These are the activations of a small neural network, seen along a few directions. Each row is one input.
Each table varies a few parts of the input and shows all the possible inputs, shuffled.
A made-up example of a description, with smaller parts first: one of 6 places along a line, together with either a single point or one of 9 places around a ring or (one of 2 separate values, together with one of 8 places around a ring).
Shared parts are said once, and a part with two or three values counts as separate values.
In the rows, 128 means zero.

Table:
r1: [ 71 169  86 123 151 152 139 155  87 145 142 134  82 133 153 194]
r2: [128 136  75 163 139 193 152 134 113 137 155 109  95 164 131 162]
r3: [155 124 218 109 124  93 120  67 161  72 120 118 163  75 141  96]
r4: [152 143  49 162 162 182 131 178 114 123 150 120  82 150 108 140]
r5: [159 144 206 126 123  84 114  82 163  79 121 101 182  79 131  84]
r6: [ 89 146  73 152 145 173 152 131 108 148 133 149  91 187 122 168]
r7: [ 63 146  53 148 170 152 148 165 122 126 134 131  58 153 126 194]
r8: [155 136 212 114 118  89 123  79 157  76 117 108 166  81 138  83]
r9: [143  61 111 105  67 111 105 165  98 210 111 168 137 153 113 103]
r10: [134  65 119  83  74 106 113 159 130 206  98 172 155 150 114 109]
r11: [161 137 206 124 136  72 110  91 156  87 128  98 197  83 129  74]
Describe the family of inputs behind these rows.
Answer: either one of 2 separate values or one of 4 places along a line or one of 5 places along a line

Table:
r12: [ 93 129 171  84 114  93 128 111 107 149 113 150 134 110 152 138]
r13: [130 117  80 119 117 118 113 187 114 181 122 136 120 133 119 131]
r14: [114 103  98 136  98 169 144 130 108 176 130 141 123 183 121 143]
r15: [ 84 161 116 135 159 143 134 131 117 109 140 122  84 118 151 184]
r16: [ 86  87 117 133 157  81 141 117 221  88  76 159 118 159  77 116]
r17: [168 150 119 155 159 117 114 161 127  92 146  95 130 107 114  96]
r18: [113 144 187 110 118 100 130  91 136 100 122 105 146  87 159 127]
r19: [172 113 157 115 125 103 104 148 141 120 135 112 165  86 122  88]
r20: [151 101 134  94  98  97  91 166 114 158 110 150 146 109 121 100]
r21: [ 67 142 116 108 135 119 134 136 103 156 128 146 120 137 151 175]
r22: [109 187 149 139 155 127 135 102 129  80 141 109 126  98 141 148]
r23: [140 134  91 147 131 191 157 126 124 126 141 128  96 165 128 143]
r24: [174 113 165 136 105 141 136  76 145 124 134 115 167 136 130 105]
r25: [162 145 130 167 145 173 139  89 133 103 143 107 138 150 123 109]
r26: [143  93 148 126  77 136 130  99 116 165 122 157 143 155 127 109]
r27: [144 126  70 142 155 138 118 178 115 123 144 116  94 115 114 134]
Describe the family of inputs behind these rows.
Answer: either a single point or (one of 3 separate values, together with one of 5 places around a ring)
Change only the choice among 3 separate values in r23. List by row number the other rows that result.
Answer: r15, r27
Start at r26 and move only the place on the ring of 5, one step at a time. The first step leads to r14. Which rows follow, in order?
Answer: r23, r25, r24

Table:
r28: [196  21 138  97  60 107 104 145 165 166  96 159 169 143  85  48]
r29: [105 145  72 138 176 124 112 181 119 104 121 152  60 129 110 147]
r30: [158  56 158  47  46  56  83 172 113 211  95 178 166  93 129  82]
r31: [195 170 226 165 137 116 125  40 166  51 148  77 204  91 125  60]
r32: [ 89 172 117 123 169 133 138 145 122  87 152  82  83  70 164 186]
r33: [144 149  88 173 183 177 158 120 182  47 144  84  82 122 122 154]
r34: [194  54 171  70  32 112  96 134  97 219 112 159 180 110 143  82]
r35: [121 113  21 165 150 167 140 185 130 178 130 131 113 203  84 135]
r36: [155 166 114 179 158 202 164  96 140  66 168  75  93 130 142 161]
r37: [ 46 148 134 125 159 162 178  64 156  93 126 133  86 138 157 212]
r38: [ 89 115  30 138 152 116 112 218 119 188 120 144 106 166  94 158]
r39: [110  30 185  67  27  84 126 101 146 209  64 193 162 158 126  96]
r40: [ 98 148  96 148 193 128 134 155 165  65 144  92  75  86 135 169]
r41: [ 54 140 119 122 136 154 160  89 113 125 112 182  73 178 136 184]
r42: [ 79 137  54 118 122 119 115 208  77 210 131 143 119 148 126 169]
r43: [ 34 108  78 119 110 142 162 130 116 212 113 173 120 218 130 188]
r44: [135 123  48 173 126 189 147 157  92 194 156 124 122 211 112 139]
r45: [127 170 109 137 131 186 130 139  61 131 156 138  84 131 153 156]
r46: [143 154 213 124 172  37 108 105 180  43 116  96 188  57 122  75]
r47: [152 158  90 176 145 197 148 120  93 113 154 132  78 167 119 131]
r48: [116 139  65 134 109 176 129 175  63 215 154 133 130 175 145 165]
r49: [140 147  62 167 170 173 141 145 131  90 127 140  68 164  96 126]
r50: [ 92 167  96 121 144 127 117 172  73 124 133 150  70 108 136 161]
r51: [165  30 145  64  66  59  84 185 153 187  85 176 158 109  96  74]
r52: [180 155 202 158 158  93 123  71 201  31 123  87 196  93 105  57]
r53: [125 177 133 137 151 187 147 112 107  89 170  72  94  94 177 185]
r54: [211  29 156 115  42 127 106 113 120 187 119 149 180 145 109  59]
r55: [132 179 234 102 152  36 105  92 137  64 128  89 194  41 153  86]
r56: [169 182 246 121 137  96 113  55 126  71 147  74 206  57 163  83]
r57: [ 87 155 242 118 124  60 133  18 178  68  97 125 184 106 146 111]
Describe the family of inputs behind these rows.
Answer: one of 5 places along a line, together with either a single point or one of 5 places around a ring
The inputs of r39 and r43 match in every part but the place on the line of 5. If r54 is changed in the same way as r39 into r43, which row does it become?
Answer: r44
Start at r34 and move only the place on the line of 5, one step at a time. The first step leads to r48. Which rows follow, in order?
Answer: r45, r53, r56
Change only the place on the ring of 5 in r32. List by row number the other rows that result.
Answer: r33, r36, r40, r53
Change only the place on the ring of 5 in r56. List by row number the other rows that result.
Answer: r31, r46, r52, r55

Table:
r58: [130  74 133  78  94  49  88 185 140 173  92 159 149  96 109  95]
r59: [137 136  26 189 152 228 157 152 115 144 157 116  78 203 109 164]
r60: [ 71  89 210  56  74  60 124  86 140 167  81 179 170 120 151 131]
r61: [245  99 167 160  96 144 114  98 149 116 139 102 193 135 100  32]
r62: [ 27 187 116 141 174 148 169  89 116 103 137 129  77 147 161 216]
r63: [ 31 136 135  82 100 118 140 115  91 185 108 177 106 144 165 200]
r64: [ 84 176  41 150 194 143 131 201 112 108 143 117  63 129 119 178]
r65: [141  77  50 138  84 193 138 171  85 217 138 159 101 202 112 141]
r66: [188  43 118 120  59 134 114 135 126 199 107 165 164 178  93  67]
r67: [ 89 114  65  95 127 111 110 213  88 191 119 157  87 129 132 164]
r68: [130 145 252  99 112  77 129  39 156  81 116 107 193  73 159  96]
r69: [188 128 178 118 136  61  86 144 153  86 129  94 182  54 117  64]
r70: [154 177 125 156 199 120 113 150 148  43 151  81 112  69 121 118]
r71: [209 147 107 190 153 204 150  99 149  75 163  87 125 149 108  99]
r72: [ 96 192 197 146 167 131 155  43 152  31 139  90 118  91 164 156]
Describe the family of inputs behind these rows.
Answer: one of 3 separate values, together with one of 5 places around a ring
The inputs of r61 and r65 match in every part but the place on the ring of 5. If r69 is changed in the same way as r61 into r65, which row does it become?
Answer: r67
Change only the place on the ring of 5 in r72. List by row number the other rows that result.
Answer: r60, r62, r63, r68
